A small network was shown many inputs. Here are its activations along a few directions, one row for each input.
Each table varies a few parts of the input and shows all the possible inputs, shuffled.
Descriptions start from the smaller parts, as in this example, which fits no table here: one of 5 places around a ring, together with either a single point or one of 11 places around a ring or (one of 3 separate values, together with one of 4 places along a line).
Shared parts are said once, and a part with two or three values counts as separate values.
In the rows, 128 means zero.

Table:
R1: [182 122 161 110 177 165 208 139 190  56  92 134  99]
R2: [194 165 187 167 195 138 224 138 169  50  83 112 123]
R3: [ 66 123  97 122 141 107  90 102 114 167 168 173 145]
R4: [110  94  81 145 119 107  90  85  99 159 144 180 111]
R5: [108 107 105 133 147 122  51  78  99 165 119 125 120]
R6: [115 147 101 114  72 110  70 166 107 140 151 100 125]
R7: [102 139 124 100 129  93  88 103 127 194 172 144 125]
R8: [105 149 128 110  58 113  86 159 136 170 157 122 150]
R9: [ 69 133 101 131  70 127  88 159 123 144 153 151 170]
R10: [184 136 145 142 187 202 237 131 161 103  94  96 131]
R11: [113 104  84 155  47 126  88 142 108 135 129 158 136]
R12: [189 139 196  96 170 136 236 120 128  54  93 123 134]
R13: [112 136  98 105 144  90  72 109  98 163 166 121  99]
R14: [111 118 108 143  76 141  49 135 108 141 104 103 145]
R15: [160 109 204 147 188 144 242 152 153  78  96  79 108]
What is each input in this table made of?
Answer: either one of 5 separate values or (one of 2 separate values, together with one of 5 places around a ring)
A walk changes only the place on the ring of 5. It starts at R11 and steps to R9. List the rest of the walk in order.
Answer: R8, R6, R14

Table:
R16: [126 155 124 107  51 118  99 182 128 107 137 119 144]
R17: [173 123 175 151 157 153 184 153 138  79  79  63 113]
R18: [107 133 118  93 144  79  98 105 100 154 171 143 110]
R19: [157 113 165 151 145 157 237 157 158  68  99 139 133]
R20: [134 105  92 134 103 143  96 108 112 149 120 137 120]
R21: [ 90 110 123 148  90 138 109 149 116 136 125 119 154]
R22: [170 155 176 121 120 158 236 182 180  61 108 132 153]
R23: [157 116 152 129 202 146 215  97 164  84 110 168 111]
R24: [102 153 134 117  65 140 108 175 137 130 134 113 173]
R25: [176 128 162 128 216 142 161  96 143  97  91  95  93]
R26: [100 142 110 110 160 103 109 109 123 185 177 136 118]
R27: [104 113  99 145 117 145  94 105 106 145 118 143 152]
R28: [120 121  80 153 120 148  97 114 120 152 129 140 131]
R29: [167 146 182 107 224 117 182 103 131 119 123  81  97]
R30: [187 126 152 148 185 161 170 109 128  87  73  87 110]
R31: [118 160 140 128  55 112  99 172 133 125 134 120 160]
R32: [117 161 115 126  67 143 111 184 152 137 144 110 152]
R33: [170 115 142 149 171 164 223 111 148  75  93 161 130]
R34: [132 145 127 106  50 138 109 178 143 134 135 107 141]
R35: [127 114  89 135 104 123  86 112  97 122 121 148 123]
R36: [115 125 121  91 143  99 108 103 115 181 169 133 107]
R37: [105 118 103 157  92 141 112 158 130 143 136 116 133]
R38: [ 94 115 110 123 150 126  85  94 120 156 135 152 136]
R39: [ 84 134 129 101 158 100 107 100 108 178 167 139 139]
R40: [ 99 139 134 113 147  73  98  97 105 171 167 145 125]
R41: [110 124  91 131 152 128  88 103 135 163 146 149 115]
R42: [120 102 115 137  75 137 110 152 122 140 126 114 122]
R43: [105 117 128 158  80 111 100 146 111 131 125 127 141]
R44: [148 133 171 108 210 120 236 103 152 105 143 154 115]
R45: [113 112 112 138  77 116 101 156 107 114 128 125 125]
R46: [119 119 105 155 107 118  86 103 102 140 118 150 139]
R47: [186 166 186 121 132 155 183 178 160  72  89  56 132]
R48: [117 115  99 114 136 104  78 100 112 132 139 157 106]
R49: [124 107 102 112 135 124  87  97 127 159 137 146 104]
R50: [108 121 115 135 139  98  77  91 117 150 135 158 122]
What is each input in this table made of?
Answer: one of 5 places along a line, together with either one of 2 separate values or one of 5 places around a ring
Changing only the place on the line of 5 turns R24 into R27. The same change can be made to R47. Which row results?
Answer: R30
Which other rows does R17 become when the choice among 2 separate values takes its other values? List them by row number.
Answer: R19
Which other rows does R50 become when the place on the ring of 5 takes its other values? List them by row number.
Answer: R38, R41, R48, R49

Table:
R51: [126 125  88 131  44 136  67 123 139 141 128 172 133]
R52: [143 191 196 106 135 147 162 162 156 108 113  74 170]
R53: [168 143 158 141 160 112 213 148 143 107 136 152 122]
R54: [ 75 121 134 122 174  63 103  95 113 151 160 189 127]
R55: [ 96 147 145 128  80 124 110 190 149 168 167  53 145]
R56: [159 130 143 165 137 186 142 138 136  85  51  97 166]
R57: [148 107  80 134 216 162 109  78 131 140 113 130  90]
R58: [139 140 145 158 117 180 174 125 156  84  85 135 180]
R59: [169  67 145 129 182 153 157  90 116 107  76 108  91]
R60: [152 112 111 153  73 153 111 178 113  53  76  99 122]
R61: [ 84 108 102 178  62 163 122 158 144 149 130 122 143]
R62: [130 156 169 125 128 158 187 166 157  99 109 141 190]
R63: [132 169 129  78  62  94  58 156 145 162 156 105 131]
R64: [194 118 131 179 168 140 169 121 123  94  75 108  97]
R65: [138  96 171  90 173 123 204 117 136 121 133 154 114]
R66: [182 177 184 122 167 102 188 144 143 115 141  84 103]
R67: [ 87 127  97 104 107  96 106 118  79 181 173 164 155]
R68: [124 137 134 113  64 123 157 204 134  67 134 141 147]
R69: [ 78 119 122 145  73 137 135 196 147 163 159 124 158]
R70: [ 89 101 114 156 164  89  86  55 111 135 143 182 119]
R71: [105  96 101 186  81 169  90 171 124 150  99  85 131]
R72: [111  90 114 163 184  98  53  68  90 136 112 144 106]
R73: [117 101  79 145 116 132  58  92  55 167 119 124 130]
R74: [117 139 106  97  55 108  83 162 143 156 151 175 146]
R75: [116 135 104  94 207 132 156 106 151 154 168 175 112]
R76: [150 132 198  70 179 113 180 113 136 130 135  87  92]
R77: [130 167 130  75 213 121 132 101 152 162 173 106  94]
R78: [148  78 146 123 162 145 190  77 136 106 108 146 105]
R79: [126 118  81 127 196 155 142  65 151 140 144 168 103]
R80: [138 170 160  94  71 111 132 200 134  74 140  73 129]
R81: [ 96 113  79 137  96 124  91  79  75 167 150 161 143]
R82: [ 87 155 159 101 181  51  80  91 113 160 162 121 107]
R83: [147 113  87 139  64 144  35 135 119 142  97 134 121]
R84: [173 129 132 172 149 133 201 108 143  93 107 146 111]
R85: [132 123 112 145  53 146 143 165 133  53 109 137 135]
R86: [102 158 121  85 114  83  82 113  81 188 179  94 139]
What is each input in this table made of?
Answer: one of 4 places along a line, together with one of 9 places around a ring
Changing only the place on the line of 4 turns R53 into R64. The same change can be made to R54. Which row results?
Answer: R72
A walk changes only the place on the ring of 9. It starts at R77 and steps to R76. List the rest of the walk in order.
Answer: R66, R52, R80, R55, R63, R86, R82
Which other rows does R81 become when the place on the line of 4 takes its other values? List them by row number.
Answer: R67, R73, R86
Which other rows does R58 become when the place on the ring of 9 takes its other values? List them by row number.
Answer: R51, R61, R70, R78, R79, R81, R84, R85
